These are the activations of a small neural network, seen along a few directions. Each row is one input.
Each table varies a few parts of the input and shows all the possible inputs, shuffled.
Descriptions start from the smaller parts, as in this example, which fits no table here: values(3) and (point or ring(9) or (line(6) and ring(8))).
Shared parts are said once, and a part with two or three values counts as separate values.

Other details of the inputs vary at random and push rows far along three fixed directions, the same in every table; ignore that.

Rows:
row 1: [-147, 295, -73, 147, -109, 226, -31, -182, 112, 145, -228, -53, -8, -78, -71]
row 2: [-196, 402, -171, -76, -98, -198, -84, 342, -45, 33, -25, -375, 379, 130, 102]
row 3: [180, -96, 3, 364, -106, 309, 100, -356, -79, 106, 22, 157, -274, -192, -263]
row 4: [-89, -14, 41, -38, 275, -279, 564, 547, -317, -280, 103, 282, -415, -253, 126]
row 5: [247, -572, 391, -38, 28, -260, -220, -122, 147, -220, 231, 123, 86, 152, 52]
row 6: [18, 65, -2, 223, -133, 210, 61, -110, -119, 81, 21, 36, -137, -16, -153]
row 7: [76, 127, -73, 117, -32, -5, 62, -23, -30, 37, 9, -89, -7, -154, -84]
row 8: [-174, 166, -91, -78, -98, 8, -67, -41, -20, 35, -45, -156, 182, 207, 65]
row 9: [-21, 8, -294, 124, -22, 71, 22, -158, 55, 120, 25, -49, 102, -23, -74]
row 10: [-39, 100, -104, 157, 18, 122, 5, -131, 189, 203, -161, 4, 90, -112, -113]
row 11: [-6, 214, -66, 139, 33, 127, 39, -117, 162, 145, -249, 20, -6, -221, -134]
row 12: [188, -342, 177, -284, 68, -254, -241, 189, 65, -141, 257, -21, 177, 234, 138]
row 13: [250, -54, 20, 81, -36, 378, -25, -341, 71, 114, -101, 145, -266, -170, -165]
row 14: [262, -37, -46, 179, 6, 327, 26, -370, 102, 156, -115, 109, -193, -276, -235]
row 15: [230, -529, 409, -227, -16, -134, -279, -147, -8, -186, 269, 68, -25, 318, 106]
row 16: [-177, 281, -84, -89, -6, -11, -202, 76, 181, 122, -213, -187, 291, 22, 36]
row 17: [-240, 437, -157, -198, -27, -94, -148, 298, 7, 102, -178, -309, 364, 104, 152]
row 18: [63, 51, 53, 39, -95, 297, -40, -316, -28, 97, -108, 47, -223, -34, -38]
row 19: [-381, 417, -290, 102, -66, -184, 34, 236, 70, 60, -168, -311, 501, 54, 57]
row 20: [-101, 57, -174, -21, -3, 226, 2, -208, -31, 88, -55, 28, -79, 122, 46]
row 21: [-361, 338, -80, 29, -95, -135, -33, 321, -56, 33, -104, -269, 297, 121, 75]
row 22: [74, 27, 262, 70, 235, -152, 759, 558, -499, -313, -2, 441, -858, -563, 20]
row 23: [231, -456, 251, -319, 82, -115, -266, -60, 70, -98, 184, 77, 22, 235, 165]
row 24: [212, -355, 111, -197, 112, -332, -208, 153, 103, -104, 272, -54, 266, 133, 80]
row 25: [108, -498, 191, -249, 114, -190, -213, -144, 193, -197, 214, 143, 12, 261, 165]
row 26: [-153, 222, -88, 14, 128, -336, 567, 718, -515, -238, 117, 58, -229, -269, 62]
row 27: [-25, -59, 18, 169, -97, 343, 12, -450, 107, 69, -121, 163, -186, -43, -124]
row 28: [41, -85, 36, 110, -9, 385, -64, -377, 179, 193, -146, 203, -202, -91, -136]
row 29: [62, -289, 6, -270, 66, -322, -117, 181, -18, -189, 278, -48, 131, 268, 169]
row 30: [-137, 179, -175, 21, -115, -28, -15, 34, -48, 27, 16, -181, 209, 135, -26]
Description of these inputs: ring(5) and ring(6).
Q: The inputs of row 30 and row 12 match in every part but the ring(6) part. If row 8 is changed in the same way as row 30 into row 12, which row does it become?
A: row 23
Q: Change only the ring(6) part in row 26. List by row number the other rows that result.
A: row 3, row 7, row 9, row 14, row 24
Q: A walk changes only the ring(5) part. It starts at row 20 and steps to row 25. List the rest of the walk in order.
A: row 4, row 9, row 29
Q: Change only the ring(5) part in row 1. List by row number the other rows that result.
A: row 2, row 7, row 18, row 22
